Each row below holds a small network's activations on one record, seen along a few directions.
Here are examples, each followed by its value of one field, LEPOM.
The largest differences between rows may come from other fields.
Random noise pushes rows far along 2 fixed directions. That doesn't count. These rows show it; they differ only by the noise:
[ -26 -229  146  -69   21  -41  211 -139  -13  -22  -10  463   55 -262
   72 -182   36   12   49]
[-256  -70  -23 -366  -42  222 -151  -83   -4  411 -236 -127 -174  214
  224  153 -103  231  -61]
[ -68   -7   -6 -208  119  381 -241   44  164  317 -231  -58  116   52
  316 -268 -142   30  190]
[  15  -30   33 -116  160  353 -179   54  191  208 -182   81  216  -79
  300 -413 -119  -52  258]

[-130  -22   90 -112   45  183   -8 -178   27  358 -100   16  -90  148
  203  203    6  195  -40] => bevir
[-119 -219  242  -72  -11  -74  269 -351  -52  162   -4  446  -89  -97
   63  187   63  213 -226] => zud
[-211  139 -260 -285 -158   -3 -223  184  -73  189 -160 -349 -248  247
  -45  181 -109  148  -87] => valab
[  -1 -168  268   95   69   46  208 -244   98  154    5  220  181  -59
  120   97  102  152  -45] => mur
[-290  -87 -197 -381 -358 -400  183  -23 -430 -220   18   93 -597   10
 -367  308   38   69 -261] => fep
[-150 -299  341  -37 -108 -332  421 -503 -119  161  126  293 -171   54
  -58  643  230  416 -419] => zamu
[ 312   49   42  335  109  -83  116  175   77 -437  179  224  321 -322
 -160 -400  103 -303  231] => duv
[-107  -54 -137 -113 -178 -275  113  -71 -177  -86   62   63 -250   99
 -253  248   23   61 -129] => matef
[ -59 -217  303   51   99  -51  206 -316   55  146   41  395   58 -144
   83   88  130  134 -127] => gon
[ 104  -79    7  304  -34 -411  208   -8  -19 -230  264  -35   33  -49
 -249  228  298 -125 -130] => dizen
[  37  -89  200   70  171  205   29 -101  180  225   -2   21  139   24
  164  104   18  106   26] => gugap
[  51 -160  301  235  160  166   34 -265  243  222  -44  112  325  -47
  221   51  103   93    1] => vut
[-219 -278  268  -74 -114 -224  300 -355 -194  181  -28  200 -264  135
  -34  545  134  345 -363] => mov
[ -61   84 -169   -9  -21   50 -139   55  -79   71  -40 -444  -92  242
  -88  255    8  129 -104] => tizig
[ 110   47   46  219   24  -57   96  -25   18 -137  110   71  104  -96
  -89  -66   17  -37    0] => bug
[-198   60  -92 -174 -119 -115  -87   83 -247  -12  -40 -283 -212  214
 -128  277  -88   72 -111] => fafub
[  89  277 -172   14   59  244 -247  243   81    2 -110 -376   84   82
   82 -377 -249 -190  283] => zop
[ 101  128  -73  125   28   64 -106  116  100  -60  -21 -263   86   28
  -58   -1  -11 -111   58] => tir
[ -90 -280  233   28   16 -147  407 -309  -27  -27   56  573  -17 -183
   34  158  108  135 -177] => bosag

Which value of LEPOM does each new row have?
[   5   -8 -142    2  -71 -176   77   40  -82 -135   51   64  -71    3
 -173  -20   -2  -65   36] => matef
[  53  104 -130  191    3  -90 -126   72   97  187  104 -653   -5  369
  -51  484  214   -9 -202] => dizen
[ -84 -226  302    4   15  -89  225 -261  -55  109  -11  269   37    4
   30  242   76  150 -133] => fafub
[ -75  172 -181 -177   47  187 -322  293   59   46 -174 -225   80  148
   46 -312 -201 -134  224] => fafub
[ 217  101   37  265   98  -14   45  142  134 -217  119  -97  260 -172
  -76 -298   -9 -252  179] => zop
[-103  135 -151 -157 -136   36 -201  193 -121   38 -103 -424 -261  313
 -118  124  -10   73  -45] => mov
[-372 -187   88 -323 -110  -78  163 -281 -157  394  -47   -3 -474  300
   18  746   21  429 -409] => gugap
[-210  187 -281 -320 -124   72 -315  240  -71  168 -201 -332 -266  238
   32   19 -214   90  -15] => valab
[-151   33    0 -267   59  315 -246  -10   84  444 -297 -124  -54  177
  266  -39 -127  177   57] => valab
[  54 -166   83  255  -33 -254  204 -105  -43 -293  221  383  165 -300
 -140 -130  119 -146  -55] => vut
[ -77  -20  -33   -7 -202 -375  178  -37 -257 -171  152  -77 -315  107
 -271  505  135  104 -289] => duv
[  69  102 -233 -126  -18 -103  -43  318 -163 -492  -27  241  -99 -300
 -132 -599 -146 -364  274] => fep
[ 139   72  -97   43  -29 -161   46  219  -86 -412  139  111  -88 -150
 -156 -157  -44 -197   98] => gugap
[ -71   61 -127  -73  -67 -128   15  115 -114 -177   31   54 -113  -16
 -168  -52   22  -65   18] => duv
[-129  337 -255 -156   93  481 -576  195  222  524 -255 -806    1  543
  220  115 -206   83    7] => bug
[  34  268 -188   27  153  333 -395  201  205  168 -109 -365  164  175
  158 -269 -216 -105  164] => bug
[  69  -38  178   76  181  312  -65  -64  263  169 -122  108  316  -33
  318 -199  -41   44  152] => bosag
[ -44 -172  180   37   61   28  146 -254  -22  206  -37   94   10   27
  109  261   70  249 -160] => tizig
[ 160  -45  -86  142  -84 -293  202   26 -120 -384  161  149  -34 -176
 -261  -47  -20 -135   21] => matef
